P: -35,-34,-40,-35,34,39,-65,46,-33,35,-107,112,-29,-2,3,-12,-64,-35,34,-9,26,8,-1,10,34,60,2,30,-10,-21,-5,41,38,-49,26,12,80,-2,-13,24,34
G: 6,-10,11,6,-10,-11,18,-12,10,-10,29,-30,9,-1,-3,4,17,9,9,5,-6,-3,1,-2,-24,-18,-1,-5,2,5,1,-13,-9,15,-8,-1,-23,0,4,-8,-10
C: -11,20,-25,-9,20,24,-40,28,-20,21,-66,69,-18,-1,2,-7,-38,-21,-15,-5,17,5,-1,7,53,36,1,19,-7,-13,-3,27,24,-29,17,8,50,-3,-8,14,20
howmany P: -34
1
howmany G: -5
1

J: 86,-29,-20,-3
A: 86,-20,-30,-14
R: 58,-20,-14,-9
L: 86,-29,-20,-13
H: 86,-29,-20,-14
order: 86,-29,-13,-20
L
howmany A: -30
1
order: -14,-20,-29,86
H
order: -9,-14,-20,58
R

D: 37,38,-17,24,-3,78,78
Z: 38,-3,40,24,78,-18,13
F: 13,24,-18,-3,-74,39,38
order: -74,-18,-3,13,24,38,39
F
howmany Z: 40
1
order: 78,78,-3,24,-17,38,37
D
order: -17,-3,24,37,38,78,78
D
order: 38,-17,24,-3,78,78,37
D
order: 38,-3,13,24,78,40,-18
Z
howmany D: 39
0

M: -54,-59,31,65,44,76,-20,57,8,-28
K: -72,-35,45,46,13,46,104,46,26,43
Y: 76,44,65,58,8,31,-20,-28,-59,-54
order: -54,-20,44,8,31,65,58,76,-59,-28
Y
howmany Y: 32
0
order: -28,44,65,-20,-54,-59,58,8,76,31
Y
order: -59,-54,-28,-20,8,31,44,57,65,76
M
howmany K: 46
3

Nipo: 23,-25,13,15,41
Loku: 7,12,-19,-6,-16
dib: -20,-41,-24,8,0
sodu: 80,-32,-6,-8,-11
nofi: -58,26,-17,-4,11
Vunu: 28,9,-25,-5,-25
noru: 14,45,-2,2,47
vira: -17,28,-17,-5,-17
dok: 53,8,9,-2,-7
logu: -12,5,45,-7,-24
rul: -8,-11,80,-6,-31
order: 9,-25,-5,-25,28
Vunu
howmany vira: -18
0
howmany Vunu: -25
2
order: 11,-4,-17,26,-58
nofi
order: -31,-11,-8,-6,80
rul

Q: -15,14,50,4,16
E: -23,50,-45,48,-28
W: -29,-29,20,18,-29
U: 50,14,16,5,-15
S: 2,-25,23,-26,13
V: 45,53,-40,35,4
T: 30,4,-12,-9,36
B: -28,-83,81,-62,21
howmany W: -29
3
order: -15,50,14,16,5
U
howmany S: 2
1

denus: 12,-43,-1,-7,84,-4,-18,6,16,-13,25,-24,-8,18,-3,47,-1,-8
lese: -11,27,-2,11,-63,-4,-4,27,-37,18,-29,27,32,-19,-3,-33,-1,-8
dal: -8,-43,-1,-7,-85,-4,-8,6,-55,-13,25,-1,0,18,-1,47,-1,-8
zova: 6,16,47,-7,-18,25,18,-3,-43,0,-24,84,12,-8,-1,-13,-4,-8
howmany zova: -8
2
order: -1,-13,18,84,12,16,-18,-43,6,-7,-4,-24,-8,-3,25,-8,-1,47
denus
howmany dal: -1
4
howmany lese: 27
3
howmany denus: -8
2

mome: 12,-42,16,23,46,-51,18,-22,31,43
duti: 15,65,22,74,-16,-43,39,24,-33,-27
pum: 50,-67,-4,66,-4,-4,66,25,66,-29
vimeg: 26,-23,-3,36,-12,-14,12,23,-37,-16
gonuf: -3,-43,6,30,42,-55,11,-24,36,52
Gogen: 36,-13,26,12,-16,-2,23,-3,-37,-23
zabo: 81,-83,66,81,81,6,66,-21,66,66
howmany zabo: 81
3
order: -37,-23,-16,-13,-3,-2,12,23,26,36
Gogen
howmany pum: 66
3
howmany zabo: 66
4
howmany vimeg: -3
1

faz: -33,16,38,2,28,111,-30,-33,-91
sopa: -39,-98,-70,86,-70,42,-38,31,78
fen: -53,62,-40,-40,79,-4,-32,8,-15
zofa: -41,87,85,-40,-60,13,-41,28,103
Sulo: -39,34,34,-39,-39,43,-39,-39,-39
howmany Sulo: -40
0
howmany sopa: 86
1
howmany Sulo: -39
6
order: 62,-40,-40,79,-4,-32,8,-15,-53
fen
howmany faz: -33
2
order: -39,-39,-39,-39,-39,-39,34,34,43
Sulo

boka: -10,-4,14,-6,-19,49,5,2,-11,-16,-7,25,-17,1,-6,3,-2,-19,-11,19,-25,-10
Gini: 5,-4,-6,25,-19,-8,19,-25,-16,-10,-19,-10,2,-6,1,-3,3,14,-17,49,-11,-11
Rig: 15,-30,16,30,12,5,11,-8,26,-5,34,-25,8,10,-9,5,11,12,30,30,23,32
nuvun: -11,-44,3,-3,25,22,16,-2,30,-29,-10,-20,17,13,-12,-28,10,16,-8,25,-34,20
tigu: -10,-6,14,-7,-19,-19,49,-6,3,-6,19,5,1,-19,-17,25,-3,-11,-25,-19,-10,-16
Rimig: -29,-52,-34,-14,26,20,31,29,-37,-31,-37,-28,29,22,-28,-42,-14,31,-30,25,-46,-29
Piv: -6,23,-36,9,-10,-1,-17,-16,-7,-3,-12,-13,-7,-17,-15,0,-25,1,-18,28,-1,-25
tur: -5,-33,-16,-44,10,11,38,45,33,-16,-8,-24,23,24,-34,-15,-23,33,-10,20,-15,-3
order: -11,3,-10,-16,-17,19,-4,-19,25,49,2,-3,-25,-11,5,-6,1,-19,-6,-8,-10,14
Gini
howmany Rimig: -37
2
order: -19,-6,1,-6,-17,3,49,-10,-11,-25,-19,-7,-3,-19,-16,14,-6,5,-19,-10,19,25
tigu
order: -52,-46,-42,-37,-37,-34,-31,-30,-29,-29,-28,-28,-14,-14,20,22,25,26,29,29,31,31
Rimig
howmany tigu: -6
3

Rimu: -34,60,60,-45,-40,15,30,52,-34,-41,-40
tuk: -45,9,50,7,-63,-48,42,11,56,-49,46
gifa: -46,-13,61,-5,-66,-36,26,-28,79,-40,40
vila: 47,-28,-62,-14,48,40,-41,-5,-63,52,-49
roreb: -43,-63,-39,-57,39,27,-49,-39,-43,40,-43
nuta: -34,60,30,60,-45,-40,53,52,15,-40,36
howmany roreb: -49
1
order: 52,15,-40,36,-34,60,30,60,-45,-40,53
nuta
howmany Rimu: -40
2
order: -43,40,-43,-43,-63,-39,-57,39,27,-49,-39
roreb
howmany roreb: -43
3
howmany tuk: 51
0
order: -43,27,-39,-39,39,-49,-63,40,-57,-43,-43
roreb

zoluk: -27,-31,-11,-11,21,-33,46,-23
kulo: -100,6,-13,-27,-25,-74,20,-48
zet: -46,20,1,-37,-31,-71,32,-31
vaf: 9,2,4,-13,-47,-46,52,-13
tun: -31,-71,-37,21,32,-31,-46,1
order: 20,-48,-100,6,-13,-27,-25,-74
kulo
howmany vaf: -46
1
order: -31,-46,20,1,-37,-31,-71,32
zet
order: 1,32,-31,-46,-31,-37,20,-71
zet
order: -13,9,2,4,-13,-47,-46,52
vaf

Par: 17,-38,-41,-55
rukot: 30,48,49,50
noteg: 49,30,49,48
order: 48,49,30,49
noteg
order: 50,49,48,30
rukot
howmany noteg: 50
0
order: -55,-41,-38,17
Par
order: 48,49,50,30
rukot
order: 30,48,49,49
noteg

zapu: -24,25,13,2,17,-5,-3,-2,3,20,10,-29,1,-26,-26,4,-1,-11,-4,2,5,11,-22,-53,-17,-23,25,-8,11,-32,38,7,1,38,-4,28,-28,21,21,-23,18,10,16,-12,-17,-26,-13,-10,-4,13,-31,22,-20,-28,-16,0,2,31,-16,11,21
Zogo: -26,46,18,-12,27,-6,17,-16,14,4,16,-40,-5,-30,-23,-11,7,-8,10,-73,-26,12,-20,-43,-34,-9,18,-10,27,-18,54,10,7,40,-10,28,-42,20,-2,-13,17,13,28,-23,-19,-35,-9,-6,-25,20,0,27,-25,22,1,0,-1,19,-25,37,25
Reni: -17,28,21,-18,24,-9,23,-25,1,-10,2,2,1,-5,-23,-13,10,-12,14,8,-46,5,-9,-30,-25,5,2,-36,31,-13,40,7,-14,18,-18,27,-37,11,-23,0,6,-47,30,-20,-9,-23,3,11,-26,8,5,5,-22,20,3,-7,-3,-17,-22,51,18
Betug: -35,5,1,-4,-5,-17,33,-17,13,7,38,11,-32,-22,-31,1,6,-79,7,32,-81,-34,-10,-3,12,5,5,-20,0,-9,42,-39,-23,12,-21,13,-83,6,-2,-19,17,54,1,-4,-1,-30,1,3,20,-17,-8,-13,13,44,-1,15,-19,39,-12,71,28
vot: -33,21,11,-13,12,-15,40,-32,7,-4,37,-4,-29,-19,-39,26,9,-68,18,34,-89,-30,-11,-18,-9,13,3,-38,16,-16,55,-24,-26,19,-31,21,-81,11,-22,-14,22,45,16,-10,-5,-36,-18,7,-9,-8,8,-7,6,44,6,6,-15,27,-16,86,34
Topa: -13,11,7,-14,11,-5,24,-26,-3,-29,19,5,-17,0,-21,2,10,-29,19,20,-67,-17,0,-3,-11,43,-11,-32,16,0,30,-10,-30,2,-10,9,-42,-2,-30,-76,4,13,11,-9,3,-6,-4,11,-4,-5,23,-6,2,21,14,-3,-7,-1,-35,53,23
Buru: -44,41,7,-15,12,-17,50,-43,8,0,39,-7,-41,-20,-45,49,10,-81,18,36,-103,-37,-17,-18,-11,9,1,-43,-17,-18,66,-27,-17,27,-32,30,-101,16,-20,-22,28,53,19,-10,-6,-42,-26,15,-6,9,1,-1,4,56,3,11,-17,37,-17,101,44
order: 3,-2,-1,17,-79,7,-17,71,-10,12,-19,5,5,7,6,-4,-13,1,-22,-17,1,38,32,-23,28,0,11,-17,12,-1,44,13,39,-19,-9,-21,20,-39,13,-31,-30,42,-8,-32,5,33,-3,-81,-4,13,-20,-83,15,-35,-12,54,-5,1,1,-34,6
Betug
howmany Buru: -16
0
howmany zapu: -29
1
howmany Betug: 1
4

pedum: -24,29,-28,-35,-8,29,-26,-2,-62,35,-1,22,-51,20,-13,29,44,-44,14,27,22,-16,33,-30,-49,9,49,32,-63,36,-20
Tok: 42,-27,-81,-57,-9,-19,42,-11,-33,7,-53,-41,-32,6,19,15,5,-11,-12,15,51,66,73,33,-47,13,0,28,-36,-2,-5
sipok: 30,-37,-81,-55,-3,-47,49,-7,-32,1,-62,-42,-31,34,25,25,4,-5,-12,16,49,50,88,16,31,-37,19,14,-44,49,-13
vemi: -14,17,-38,-58,-14,21,-35,-5,-34,53,-48,43,-60,28,-17,28,84,-63,39,16,-11,-10,6,-23,24,-14,-22,77,30,-14,26
mufif: 13,-41,-73,-49,11,-70,58,-12,-44,49,-45,57,-61,-2,-19,36,82,-67,36,22,-14,3,0,-19,12,3,-1,38,-64,40,-3
keto: -46,37,-8,-5,18,18,4,3,-36,41,-43,35,-46,25,-2,27,89,-67,27,23,-11,-2,1,-21,2,-58,86,30,-46,53,-3
Bom: -24,29,-28,-35,-8,29,-26,-2,-62,35,-1,-2,-51,-2,-13,29,44,-44,14,27,22,-16,33,-30,-49,9,52,67,-5,2,17
tufud: -5,-4,-69,16,-36,-19,21,19,-58,44,-7,37,-67,24,-7,32,27,-38,18,31,24,-17,18,-36,44,-35,22,102,37,-53,37
howmany Tok: -41
1
howmany Bom: -2
3
order: 31,37,-7,-36,19,-67,18,-17,32,102,-35,24,-5,-4,-7,22,-36,-19,21,-38,44,18,16,-69,37,24,27,-53,44,-58,37
tufud
howmany vemi: -60
1

motob: -72,-74,-97,-42,18,-23,-97
Bibir: -72,-97,-42,-75,-64,-23,18
dubu: 72,85,49,61,42,42,42
Notu: 74,98,48,74,45,33,-2
vudu: -98,-79,-48,-57,-48,-42,-18
Gok: -94,-96,-59,-82,-73,-8,21
tesuz: -64,-47,-54,-28,-42,-51,-49
deriz: 90,110,52,87,68,16,62
samef: 72,85,49,61,51,-26,5
mutam: -98,-79,-18,-48,-42,-58,-48
revi: -23,-41,-75,-64,-97,18,-75
order: -97,-75,-72,-64,-42,-23,18
Bibir
howmany dubu: 61
1
order: -97,-23,-64,-75,18,-72,-42
Bibir
howmany revi: -97
1
howmany dubu: 42
3
order: -98,-79,-57,-48,-48,-42,-18
vudu
howmany motob: -96
0

koto: 60,-54,-54,82,92,-29,-54,-30,-54
verir: 60,92,-29,54,54,92,58,-29,60
rur: 13,26,16,24,-28,-19,-26,14,16
howmany koto: -55
0
howmany verir: -29
2
order: -54,-54,-54,-54,-30,-29,60,82,92
koto
howmany verir: 54
2
howmany koto: -53
0

Bevad: 41,-67,31,-42,21,-80,-79
til: -79,-42,41,31,-67,21,-79
Raruv: -36,-36,-36,25,25,-37,25
order: -79,-80,21,-42,31,-67,41
Bevad
howmany Raruv: -36
3
order: -67,21,-79,-79,-42,41,31
til
order: 25,-37,25,25,-36,-36,-36
Raruv

dilu: -44,23,0,8,-18,22,23,1
meb: 22,1,8,23,1,23,-18,15
lidir: -36,-45,68,68,-45,-66,-45,-45
mez: 68,-45,-36,-16,37,68,-66,61
order: 15,-18,23,1,23,8,1,22
meb
order: -66,-45,-45,-45,-45,-36,68,68
lidir
howmany meb: 23
2
order: -66,68,68,-16,61,37,-45,-36
mez
order: -18,1,1,8,15,22,23,23
meb
howmany lidir: -45
4

vulu: -37,8,-41,3,4,-16,-13,1,-21,-38,31,89,-62,-3,47,-47,15,-1,12,16,39,-7,-13,-21,-8,-37,-32,20,3,23,16,-30,-21,-15,5,11
Sosem: -41,-6,20,-35,-23,13,-15,-29,64,-46,-12,-14,6,39,-25,98,-21,33,8,39,7,18,-40,-21,-16,-9,-3,-8,-25,-6,-25,41,-64,-20,12,33
debip: -41,-10,6,-2,5,2,-4,7,-2,-26,-8,3,-12,2,16,-9,14,-9,4,1,-14,1,7,-13,-3,27,-14,3,16,-9,32,-11,0,-10,-2,3
ror: -41,4,8,-62,-2,3,-15,-38,47,-37,15,-47,12,16,-21,89,-30,31,-3,3,-16,16,-37,-8,-13,11,20,1,-21,-7,-21,39,-32,-13,5,23
Debos: -41,-13,4,-3,11,8,5,12,9,-1,7,8,10,5,6,13,12,-4,13,-3,3,-9,3,4,19,-5,-2,-2,6,-4,6,13,-9,2,-13,-19
order: 3,-2,-10,0,-11,32,-9,16,3,-14,27,-3,-13,7,1,-14,1,4,-9,14,-9,16,2,-12,3,-8,-26,-2,7,-4,2,5,-2,6,-10,-41
debip
howmany Sosem: 39
2
order: 3,8,39,23,11,-32,-7,31,4,-37,15,-16,-37,-2,-21,3,5,-21,-3,1,-21,-8,-13,16,47,-38,-13,-41,-30,-62,-15,89,12,20,16,-47
ror
order: -62,-47,-41,-38,-37,-37,-32,-30,-21,-21,-21,-16,-15,-13,-13,-8,-7,-3,-2,1,3,3,4,5,8,11,12,15,16,16,20,23,31,39,47,89
ror
order: 33,12,-20,-64,41,-25,-6,-25,-8,-3,-9,-16,-21,-40,18,7,39,8,33,-21,98,-25,39,6,-14,-12,-46,64,-29,-15,13,-23,-35,20,-6,-41
Sosem
order: 23,-41,4,8,-62,-2,3,-15,-38,47,-37,15,-47,12,16,-21,89,-30,31,-3,3,-16,16,-37,-8,-13,11,20,1,-21,-7,-21,39,-32,-13,5
ror
howmany Sosem: 32
0

farib: 9,4,-5,14,-8,27,2,-19,14,3,-1,-5,23,33,-12,17,13,29,22,17,1,28,-10,9,0,-13,-1,-7,-15,7,-5,-22,-1,-25,2,-9,84,2,30,-52,-14,29,-2,15,12,-10,14,43,12
nulos: 30,29,-5,7,-8,84,2,-9,-10,-19,-1,13,-9,-15,23,-52,27,14,-63,14,15,-25,12,9,10,-9,-1,-12,2,10,-22,22,10,22,24,10,32,-33,10,-7,30,-5,10,7,-9,-6,32,34,-11
nat: 30,29,-5,7,-8,84,2,-7,-10,-19,-1,13,-13,-15,23,-52,27,14,-10,14,15,-25,12,9,43,-9,-1,-12,2,2,-22,22,28,17,12,2,29,-14,14,-5,33,4,3,-5,0,-2,17,9,-1
howmany nulos: -9
4
order: 32,-33,10,-7,30,-5,10,7,-9,-6,32,34,-11,30,29,-5,7,-8,84,2,-9,-10,-19,-1,13,-9,-15,23,-52,27,14,-63,14,15,-25,12,9,10,-9,-1,-12,2,10,-22,22,10,22,24,10
nulos
order: 22,-5,29,-25,33,14,9,12,17,28,-8,2,-7,12,9,-10,23,-12,17,-14,-1,-19,13,-9,4,-1,-52,15,27,-1,2,14,2,0,30,-5,-22,29,2,-15,14,-2,3,7,-10,-5,84,43,-13
nat
order: -1,9,17,-2,0,-5,3,4,33,-5,14,-14,29,2,12,17,28,22,-22,2,2,-12,-1,-9,43,9,12,-25,15,14,-10,14,27,-52,23,-15,-13,13,-1,-19,-10,-7,2,84,-8,7,-5,29,30
nat

Lop: 67,-13,4,-24,-63,3,-82,17,-14,55
Kemas: 67,-13,4,-24,-63,3,-82,17,-14,88
vorus: 67,-13,-82,-24,-63,3,-82,17,-82,42
order: -82,-82,-82,-63,-24,-13,3,17,42,67
vorus
order: 88,-14,17,-82,3,-63,-24,4,-13,67
Kemas
howmany vorus: -82
3

tevok: 3,-1,35,-2,10,-24,55,19,-16,-6
rupo: -1,-25,0,8,7,13,45,11,-16,-2
bef: -10,-35,-28,15,-22,7,-19,-3,-1,-14
zul: -17,-32,6,14,-12,3,-99,11,-35,27
bufu: 9,-5,-15,1,-6,24,37,8,-20,0
begor: -32,29,-14,7,18,1,-22,-2,-7,-16
govob: -7,-32,-45,19,-30,0,11,-6,20,11
Ful: -17,-32,6,14,-12,3,-99,-13,10,-9
guf: -7,-30,-7,19,-30,-30,-7,-30,-7,11
Siku: 2,50,15,-26,-18,-37,21,9,-7,-10
howmany govob: -7
1
howmany guf: -7
4

Lefo: 46,17,-39,61,-40,2,-53,-38
vodab: 29,-3,-24,69,-49,-37,-38,-8
Pib: -38,-39,2,-8,17,-40,60,-53
Rubit: 72,73,26,84,-11,47,47,47
biluz: -14,29,-43,47,-42,6,-42,-35
tepu: -39,-38,-40,-53,17,47,2,61
kupiv: -6,-25,-35,48,-37,6,-39,-33
luf: -6,23,-35,48,-37,6,-39,-33
loru: -8,17,-39,61,-40,2,-53,-38
howmany Pib: 61
0
howmany Rubit: 72
1
order: 61,-40,2,-53,-38,46,17,-39
Lefo
howmany Rubit: 26
1
order: -38,-53,2,-40,61,-39,17,-8
loru

boma: -12,50,-24,52,-19,-8,24,50,76,15,-9,2,-10,28,39,-51,-37,16,36,24,-6,5,-11,-55,-74,-28,-23,-45,5,12,13,-50,35,15,-25
rokir: 36,-2,-30,11,-14,-54,-12,37,29,0,-32,-63,-38,-1,0,2,34,-11,-41,-39,-29,-11,-62,-2,-84,36,5,-55,-9,-8,-60,17,8,8,8
rosil: 39,12,-25,-28,-41,35,-6,13,-45,15,-19,-37,50,-8,5,76,16,2,15,24,-12,-9,50,-74,36,-11,25,-51,52,-55,-23,-24,5,23,-10
dafaf: -16,-2,-12,-18,-25,19,18,-38,-17,-73,-36,-3,-19,14,10,-12,-4,-29,21,-66,-6,9,49,24,36,67,-32,46,-9,57,-27,9,-23,-49,-39
Dagu: 20,-9,-24,11,-9,-36,-6,23,20,-7,-21,-48,-28,-11,0,7,28,-2,-26,-21,-12,-24,-54,4,-65,36,-6,-45,-31,-13,-53,1,8,15,-7
melib: -12,50,-24,52,-19,-8,24,50,76,15,-9,2,-10,28,39,-51,-37,21,44,-12,1,-3,-19,-48,-47,-12,-15,-45,16,12,0,-8,26,29,-28
Kitin: 24,-2,-95,17,-35,83,12,23,20,-22,18,-18,21,53,-30,-7,-15,30,51,-94,17,-32,-54,-42,-1,36,5,-65,37,2,-33,76,13,64,-36
dazoz: -6,24,36,50,-9,-51,39,50,16,-25,-55,15,-24,-45,23,76,-23,-41,2,-37,13,-74,-19,15,52,-10,-8,-13,5,12,-11,-28,5,35,25
Fotes: -12,50,-24,52,-19,-8,24,50,76,15,-9,2,-10,25,39,-51,-37,16,36,24,-6,5,-11,-55,-74,-28,-23,-45,5,12,13,-41,35,15,-25
Rud: -12,50,-24,52,-19,-8,24,50,76,15,-9,2,-10,25,39,-51,-37,16,36,24,-9,9,-11,-55,-74,-28,-23,-45,5,12,13,-50,35,15,-25
lif: 8,-2,-71,17,-30,74,15,16,11,-22,18,-13,21,28,-20,-3,-10,34,44,-66,24,-40,-45,-29,-1,36,-6,-35,5,-8,-40,34,13,50,-43
order: -74,-55,-51,-45,-41,-37,-28,-25,-24,-23,-19,-12,-11,-10,-9,-8,-6,2,5,5,12,13,15,15,16,24,24,25,35,36,39,50,50,52,76
Fotes
order: -74,-55,-51,-45,-41,-37,-28,-25,-24,-23,-19,-12,-11,-10,-9,-8,-6,2,5,5,12,13,15,15,16,23,24,25,35,36,39,50,50,52,76
rosil
order: -25,15,35,-41,13,12,5,-45,-23,-28,-74,-55,-11,5,-6,24,36,16,-37,-51,39,25,-10,2,-9,15,76,50,24,-8,-19,52,-24,50,-12
Fotes

